M =
[[129 129 125 114 127 125 117 133 131 121]
 [151 124 133 131 124 126 123 116 128 131]
 [149 131 135 122 124 125 124 117 129 124]
 [115 116 137 133 123 108 125 129 110 117]
 [107 117 138 121 124 106 119 136 114 123]
 [122 142 141 144 148 138 121 147 108 121]
 [147 130 128 132 124 122 115 129 117 132]
 [148 130 136 124 122 122 114 122 119 126]
 [120 137 139 132 151 130 129 139 106 120]
 [110 117 137 118 125 108 119 137 112 122]
 [149 131 136 123 124 126 122 117 130 124]
 [109 116 136 120 125 107 118 136 115 123]]
Indices start at 0.
(0, 0): 129
(2, 2): 135
(4, 8): 114
(5, 5): 138
(11, 7): 136
(0, 4): 127
(8, 7): 139
(6, 8): 117
(5, 7): 147
(6, 7): 129
(4, 0): 107
(7, 7): 122
(8, 2): 139
(10, 2): 136
(7, 2): 136
(2, 3): 122
(6, 9): 132
(5, 1): 142
(5, 3): 144
(6, 4): 124
(8, 6): 129
(1, 9): 131
(3, 2): 137
(7, 1): 130
(8, 1): 137
(7, 6): 114
(10, 6): 122
(7, 9): 126
(1, 4): 124
(4, 9): 123
(4, 6): 119
(5, 4): 148
(0, 6): 117

B = [112 137 130 132 126 127 141 116 121 115 133 155]
B[0]	112
B[2]	130
B[8]	121

W =
[[129, 110, 129, 109, 116, 119, 118, 129, 127, 128, 123, 111, 129, 112],
 [128, 108, 128, 107, 117, 116, 115, 128, 127, 128, 123, 108, 128, 110],
 [129, 110, 130, 109, 117, 119, 119, 129, 128, 129, 123, 111, 130, 112],
 [122, 152, 123, 151, 132, 145, 144, 122, 122, 122, 125, 152, 128, 151],
 [130, 102, 128, 101, 116, 110, 108, 129, 128, 130, 126, 103, 127, 104],
 [129, 110, 130, 109, 117, 120, 120, 129, 128, 128, 123, 111, 130, 113],
 [126, 101, 122, 103, 124, 100, 100, 125, 127, 126, 129, 100, 116, 100],
 [126, 137, 119, 140, 146, 118, 116, 124, 129, 128, 141, 134, 115, 132],
 [124, 129, 131, 130, 125, 135, 140, 127, 125, 123, 118, 130, 129, 129],
 [121, 155, 122, 154, 132, 148, 147, 121, 121, 121, 124, 155, 128, 154],
 [128, 133, 128, 133, 130, 132, 132, 128, 128, 128, 128, 133, 129, 133]]
W[0][0]: 129
W[10][7]: 128
W[8][6]: 140
W[:, 5]: [119, 116, 119, 145, 110, 120, 100, 118, 135, 148, 132]
W[10][13]: 133
W[3][0]: 122
W[10][6]: 132
W[8][3]: 130
W[5][0]: 129
W[8][5]: 135
W[0][5]: 119
W[2][13]: 112
W[9][4]: 132
W[:, 4]: [116, 117, 117, 132, 116, 117, 124, 146, 125, 132, 130]
W[3][12]: 128
W[5][8]: 128
W[9][9]: 121
W[2][7]: 129
W[7][2]: 119
W[:, 12]: [129, 128, 130, 128, 127, 130, 116, 115, 129, 128, 129]
W[8][10]: 118
W[:, 0]: [129, 128, 129, 122, 130, 129, 126, 126, 124, 121, 128]
W[7][11]: 134
W[6][8]: 127
W[0][10]: 123
W[6]: [126, 101, 122, 103, 124, 100, 100, 125, 127, 126, 129, 100, 116, 100]
W[10][8]: 128
W[1]: [128, 108, 128, 107, 117, 116, 115, 128, 127, 128, 123, 108, 128, 110]
W[:, 6]: [118, 115, 119, 144, 108, 120, 100, 116, 140, 147, 132]
W[0][11]: 111
W[5][9]: 128
W[6][2]: 122
W[10]: [128, 133, 128, 133, 130, 132, 132, 128, 128, 128, 128, 133, 129, 133]
W[9][5]: 148
W[5][1]: 110
W[9][1]: 155

data =
[[139 119 121 139 144 127 128 134 128 117]
 [104 123 138 141 138 120 134 123 119 107]
 [125 131 119 125 138 129 123 138 124 113]
 [129 133 125 126 140 129 123 137 129 122]
 [125 124 139 138 141 135 129 136 137 131]
 [127 126 109 122 128 132 114 139 115 129]
 [134 134 111 140 125 117 117 143 128 114]
 [126 130 130 116 117 120 116 120 118 136]
 [124 146 122 123 147 121 141 119 130 127]
 [120 120 117 126 137 130 129 141 117 124]
 [109 142 143 125 133 127 118 118 121 121]
 [132 139 120 124 140 127 117 139 124 119]
 [127 124 116 114 131 129 127 135 114 120]
 [130 140 127 119 145 124 123 133 125 115]
 [112 105 117 124 127 128 118 110 117 135]
 [121 123 132 117 129 118 104 138 120 131]]
data[0][0]: 139
data[7][4]: 117
data[2][3]: 125
data[12][5]: 129
data[15][4]: 129
data[1]: [104, 123, 138, 141, 138, 120, 134, 123, 119, 107]
data[1][8]: 119
data[10][6]: 118
data[4]: [125, 124, 139, 138, 141, 135, 129, 136, 137, 131]
data[3][7]: 137
data[10][9]: 121
data[9][7]: 141
data[7][1]: 130
data[0]: [139, 119, 121, 139, 144, 127, 128, 134, 128, 117]
data[13][6]: 123
data[10]: [109, 142, 143, 125, 133, 127, 118, 118, 121, 121]
data[:, 5]: [127, 120, 129, 129, 135, 132, 117, 120, 121, 130, 127, 127, 129, 124, 128, 118]
data[:, 4]: [144, 138, 138, 140, 141, 128, 125, 117, 147, 137, 133, 140, 131, 145, 127, 129]
data[8][8]: 130
data[5]: [127, 126, 109, 122, 128, 132, 114, 139, 115, 129]
data[6][0]: 134
data[11][3]: 124
data[13][1]: 140
data[4][8]: 137
data[14][7]: 110
data[:, 8]: [128, 119, 124, 129, 137, 115, 128, 118, 130, 117, 121, 124, 114, 125, 117, 120]
data[1][2]: 138
data[6][1]: 134
data[10][8]: 121
data[2]: [125, 131, 119, 125, 138, 129, 123, 138, 124, 113]
data[15][0]: 121
data[14]: [112, 105, 117, 124, 127, 128, 118, 110, 117, 135]
data[10][3]: 125
data[9][5]: 130
data[6][6]: 117
data[11][9]: 119
data[14][1]: 105
